Each row below holds a small network's activations on one input, seen along a few directions.
In each table, some parts of the input vary, and every possible input appears once, in random order.
Descriptions start from the smaller parts, as in this example, which fits no table here: one of 3 separate values, together with either a single point or one of 9 places along a line or (one of 6 places along a line, together with one of 8 places around a ring).
Shared parts are said once, and a part with two or three values counts as separate values.
(in the rows, 128 means zero)

Other details of the inputs vary at random and push rows far along three fixed directions, the same in every table; ignore that.

Table:
r1: [124  97 118 122 128 138  98  57 105  87 126]
r2: [103  89 153 110 115 154 112  80 141 120 155]
r3: [123 134 137 121 146 122 135 159 142 173 145]
r4: [169 146 122 137  98 111 131 106 115 103  73]
r5: [154 149 133 121  79 134 118 121 113 125  68]
r6: [106 114 128 123 143 156 117 103 117 115 141]
r7: [ 98 134  66 136 179 132 130 186  65  98 131]
r8: [148 160 111 140 108 120 138 134 105  97  71]
r9: [130 104 141 126 126 115 117  70 104  85 117]
r10: [126 115 164 103 128 132 100 102 149 139 164]
r11: [135 116 167 113 109 110 136 132 173 167 149]
r12: [129 145 152 123 118 134 131 143 133 155 105]
r13: [100  92 151 111 141 126 125 126 164 163 183]
r14: [133 140 156 126 101 118 144 150 143 145 100]
r15: [115 119 125 119 137 140 125 155 177 154 175]
r16: [157 132 139 111  91 124 117 119 143 153 110]
r17: [100 115 103 128 168 111 121 113 119 102 154]
r18: [149 154 153 114  96 114 124 179 165 181 112]
r19: [ 72  99 116 140 186 124 137 142 165 143 181]
r20: [159 147 150 120  92 115 145 180 166 163 121]
r21: [161 100 160 113  81 138 104  46 157 116 123]
r22: [107 116  94 148 167 125 150 146 107 102 133]
r23: [127 149 107 139 121 139 146 169 134 138 104]
r24: [124 104 146 120 123 125 105  80 137 124 129]
r25: [140 131  95 127 131 125 124 111 105 100 118]
r26: [158 133 178 150  67 129 125  64 162 137 130]
r27: [ 81  93  81 139 183 144 130 130  86  98 151]
r28: [126 121 105 128 145 116 124 102 123  96 141]
r29: [128 148 161 127 119 126 148 164 168 174 121]
r30: [127 131 117 136 132 117 138 154  94 129  93]
r31: [107 110 121 131 165 132 115  96  99 106 137]
r32: [105 155 129 167 128 127 147 183 139 187 133]
r33: [ 78 106 139 123 149 140 122 128 166 151 164]
r34: [160 157 122 127 126 102 127 118  85 105  87]
r35: [167 141 112 125  98 119 137 133  95 115  88]
r36: [168 138 153 110  93 129 122 122 138 162 111]
r37: [121 123 131 113 141 143 113 139 136 142 160]
r38: [115 139 122 131 126 125 137 158  95 124  92]
r39: [102  92 129 115 143 139 128 134 152 157 180]
r40: [129 142 126 122 128 116 128 180 113 143 118]
r41: [127 139 107 137 120 139 149 158 105 117  99]
r42: [111 128 125 121 148 115 116 138 143 122 154]
r43: [119 151  97 146 158 133 147 146  92  92 105]
r44: [121 116 126 116 134 117 108  99 121 119 136]
r45: [138 147 110 143 151 113 136 129  83 100  89]
r46: [ 87  95  76 144 183 144 140 127  94  88 155]
r47: [163 102 161 114  98 145 107  36 136 105 128]
r48: [156 115 169 123 108 131 130  88 169 142 135]
r49: [120 147  90 142 153 148 143 148  86  98 105]
r50: [113 114 122 120 146 126 115 114 152 108 171]
r51: [145 112 149 111 120 141 126 100 164 150 163]
r52: [105 127 107 130 162 114 127 156 102 102 143]
r53: [177 164 129 124 107 115 125 134 105 105  90]
r54: [133 125 135 127 132 143 134 142 138 162 128]
r55: [150 168 129 168  95 108 128 105  84 104  76]
r56: [153 114 135 108 100 134 104  82 110  84 128]
r57: [ 85 104 114 157 147 156 112  79 109 110 175]
r58: [103 140 119 144 142 131 171 209 158 163 134]
r59: [140 140 112 134 130 111 153 166 121 133 118]
r60: [148 163 148 122 120 111 138 185 152 169 120]
r61: [ 96 101 134 111 145 146 110 140 179 159 194]
r62: [132 159 111 172 111 140 153 168 129 157 118]
r63: [156 147 138 126 123 118 146 148 151 156 127]
r64: [159 126 137 110 111 139 101  77 111  89 130]
r65: [120 143 128 132 124 117 131 131 127 117 102]
Description of these inputs: one of 5 places around a ring, together with either a single point or (one of 3 separate values, together with one of 4 places along a line).
The inputs of r1 and r21 match in every part but the place on the ring of 5. If r39 is changed in the same way as r1 into r21, which row does it become? -> r35
The inputs of r59 and r11 match in every part but the place on the ring of 5. If r53 is changed in the same way as r59 into r11, which row does it become? -> r60
Change only the choice among 3 separate values in r39. List by row number the other rows that result. -> r16, r36
Change only the place on the line of 4 in r56. List by row number the other rows that result. -> r35, r41, r46

Table:
r66: [146  88 164  90  91 133  83  52 132 123 147]
r67: [ 80 103 142 147 169 148 137 106 151 139 180]
r68: [152 132 145  91 100 122 105 118 137 117 108]
r69: [112 111 109 124 175 110 133 121 112  88 158]
r70: [ 64  85  87 142 195 144 115  80 105  83 170]
r71: [ 90  98 109 143 153 155 137 113 101 111 142]
r72: [115 145 141 151 119 121 156 175 179 165 139]
r73: [168 186 101 169 110  98 172 181  78 113  35]
r74: [143 140 185 131  75 136 115  88 163 147 118]
r75: [160 167 136 125 116 103 124 164 114 160  95]
r76: [125 130 120 119 139 106 119 124 121  89 142]
r77: [ 77 124  58 169 195 171 171 193 158 152 203]
r78: [161 140 102 125 128  87 107  83  59  53  90]
r79: [129 142 150 120 142 123 144 182 159 183 143]
r80: [114 145 145 154 130 128 146 164 161 192 135]
r81: [122 134 100 123 149 132 148 201 101 147 117]
r82: [162 139 132 103  80 127 101 116  87  99  83]
r83: [151 118 158 128  69 138 117  87 131 149 101]
r84: [145 130 183 100  95 126  99  98 163 143 145]
r85: [132 125  86 110 167 120 121 122  65  68  99]
r86: [107 131 136 138 108 149 146 179 159 179 134]
r87: [164 156  60 134 150 135 134 166  82  94 116]
r88: [111 106 168 116 105 148 120 101 193 152 154]
r89: [162 151 122 108 114 106 126 169 125 153  86]
r90: [133 110 161 121 108 141 135  98 164 145 121]
r91: [100  94 127 147 148 120 115  48 125  83 166]
What do these inputs look like to the network? -> one of 2 separate values, together with either a single point or (one of 3 separate values, together with one of 4 places along a line)
The inputs of r86 and r82 match in every part but the choice among 2 separate values. If r71 is changed in the same way as r86 into r82, which row does it become? -> r81
Change only the choice among 3 separate values in r75. List by row number the other rows that result. -> r79, r84

Table:
r92: [104 139 115 140 171 127 141 175 137 135 164]
r93: [143 156 156 163  84 139 161 131 142 179  74]
r94: [112 105 104 124 145 149 128 144 133 128 139]
r95: [129  95 178 107 102 123  94  39 144 126 158]
r96: [170 170  99 139 121 108 120 142  65  99  59]
r97: [107 124 122 145 159 113 129 130 124 126 157]
r98: [ 88  82 109 137 166 134 131 111 132 114 177]
r99: [143 152 144 141 112 103 129 146 136 135 114]
r100: [ 97 132  74 150 163 118 121 106  67  58 137]
r101: [113 104 108 123 148 143 135 127 141 137 153]
r102: [130 131  95 139 149 132 112  87  70  49 131]
r103: [130 134 132 114 141 121 139 152 125 146 123]
r104: [140 156  82 122 148 113 124 144  57  86  64]
r105: [ 83 121 111 139 167 127 125 173 118 143 153]
r106: [151 155 145 131 115 116 130 165 169 163 125]
r107: [142 131 131 122  92 124 144 147 132 154  98]
r108: [112 137 134 124 145 126 132 136 147 133 164]
r109: [179 128 141 120  84 127 129 117 146 143  94]
r110: [148 111 157 102  89 146 129 103 157 148 131]
r111: [109 112 135 130 159 107 134 130 143 131 154]
r112: [124 124 117 131 148 101 114  89  84  59 113]
r113: [141 155 131 119 117 125 127 168 141 172 111]
r114: [151 146 148 116  82 140 126 171 169 183 115]
r115: [142 128 139 127  97 122 153 161 153 178 114]
r116: [ 88 132  95 159 172 123 149 189 138 141 169]
r117: [100 151  71 146 169 114 129 157  45  92 100]
r118: [165 140 140 120  63 122 132 139 116 129  66]
r119: [181 160 115 114 105 103 118 116  69  96  43]
r120: [102 110 147 111 134 120 124 144 148 141 141]
r121: [146 143 134 132  96 120 135 145 125 163 109]
r122: [104 110 128 116 143 153 121 115 137 138 174]
r123: [124 131 108 149 141 117 163 181 139 153 129]
r124: [159 151 151 126 109 121 131 154 136 162 114]
r125: [111  99 139 115 166 126 121  90 137 104 173]
r126: [ 99 100 150 106 140 150 102  95 139 116 177]
r127: [103 140  72 143 173 133 130 126  74  69 144]
r128: [166 138 138 129 104 128 152 148 146 150 113]
r129: [161  88 178 104  80 137  99  25 180 102 152]
r130: [ 96  99 130 122 134 140 112  96 135 134 172]
r131: [114  88 164 104 130 118 108  67 147 126 159]
r132: [105 117 137 129 156 110 143 171 157 166 152]
r133: [145 114 160 106 123 121 119  98 140 126 132]
r134: [104 109 136 128 167 135 125 117 149 132 190]
r135: [147 189  97 175  97 130 156 140  47 109   9]
r136: [119 145 112 131 147 132 127 193 132 163 124]
r137: [169 146 142 112  76 134 115 118 136 155  97]
r138: [144 142 130 132  95 110 150 143 146 135 109]
r139: [106 115 134 137 150 118 123 130 134 141 159]
r140: [112 133 123 113 146 126 133 186 148 152 125]
r141: [170 138 162 133  76 114 125 108 147 150 115]
r142: [ 75 107 111 121 176 147 111 142 138 126 182]
r143: [ 92 132 115 124 177 122 152 180 155 143 168]
r144: [147 128 144 128 118 135 129 114 144 138 148]
r145: [161 177 105 185 100 123 150 119  47  91  15]
r146: [161 111 156 107  80 146  87  66 136 120 120]
r147: [118 141 106 134 146 140 145 175 118 156 140]
r148: [191 134 174 114  58 129 110  96 167 164 106]
r149: [103  89 126 134 143 128 125  87 145  94 172]
r150: [139 122 146 115 105 134 140 114 168 134 148]
r151: [133 139 141 120 121 119 119 115 157 132 144]
r152: [165 123 117 127 112 126  93  36  77  54 109]
r153: [107 154 146 165 105 153 168 186 157 185  92]
r154: [132  95 169 101 113 145  82  44 125 100 154]
r155: [158 154 182 167  73 131 163 127 182 189  92]
r156: [109 141  46 140 173 135 146 174  65  97 100]
r157: [142 116 178 107  77 122  91  70 130 116 119]
r158: [113  99 157  95 138 136 115  93 151 133 163]
r159: [129 133  72 134 154 134 139 127  50  76  99]
r160: [163 145 152 112  74 144 117 127 123 136 101]
r161: [158 144 137 130 106 133 133 147 129 152 118]
r162: [102 129 128 127 151 116 143 204 145 172 129]
r163: [148 146 154 119 121 113 144 167 163 154 122]
r164: [ 94 102 116 122 183 123 119 115 148 100 177]
r165: [115 145 124 124 139 108 149 196 136 172 110]
r166: [134 152 128 126 132 127 140 171 123 163 123]
r167: [114  95 157  94 132 138 103  81 135 102 153]
r168: [160 148 130 124  98 131 129 149 140 170 108]
r169: [127 163 131 139 121 101 145 178 145 157 122]
r170: [121 127 128 133 153 124 125 132 150 141 160]
r171: [101 111 108 137 163 140 119 121 150 114 184]
r172: [106 130 136 117 146 140 135 164 152 172 162]
r173: [154 130 140 126 108 134 151 162 156 167 122]
r174: [162 139 171 115  49 127 116 127 146 159  96]
r175: [135 159  89 129 154 118 137 185  60 101  70]
r176: [ 98 123  94 144 176 139 160 185 143 131 166]
r177: [152 129 137 113  86 141 132 149 155 150 101]
r178: [133 124 177 152  75 155 130  82 148 148  88]
r179: [126 100 150 111 114 156 100  82 135 121 159]
r180: [114  88 113 128 158 141 121  79 140  96 174]
r181: [152 123 159  99 105 111 108  68 154 103 125]
r182: [112  98 131 117 167 122 114  88 144 105 169]
r183: [136  80 155 101 104 156  99  44 131  93 147]
r184: [105 124 102 132 153 134 151 163 165 141 162]
r185: [ 98  86 129 104 165 137  97  88 133 101 162]
r186: [107 117 122 122 157 133 117 122 136 141 163]
r187: [139 125 103 122 154 113 109  91  73  66 100]
r188: [ 72 140 105 192 177 142 173 173 146 142 146]
r189: [ 85  88 111 117 161 161 128 122 130 104 177]
r190: [173 134 124 136  86 112 100  57  57  67  74]
r191: [103 125 100 142 144 133 157 209 131 162 125]
r192: [110 112  87 139 145 133  96  80  45  52 117]
r193: [115 150  89 137 158  95 133 134  72  69  98]
r194: [107 168  80 187 145 126 152 111  58  63  72]
r195: [172 164 125 126  86 118 119 110 118 110  88]
What do these inputs look like to the network? -> one of 8 places along a line, together with either a single point or (one of 3 separate values, together with one of 4 places along a line)
The inputs of r145 and r135 match in every part but the place on the line of 8. If r139 is changed in the same way as r145 into r135, which row does it become? -> r117
The inputs of r105 and r169 match in every part but the place on the line of 8. If r136 is changed in the same way as r105 into r169, which row does it become? -> r151
A walk changes only the place on the line of 4. It starts at r158 and steps to r172. List the rest of the walk in order. -> r122, r110
Change only the place on the line of 8 in r122. List by row number the other rows that result. -> r102, r127, r144, r147, r160, r161, r179
Change only the choice among 3 separate values in r190. List by row number the other rows that result. -> r148, r161
Change only the place on the line of 4 in r193. List by row number the other rows that result. -> r100, r138, r169
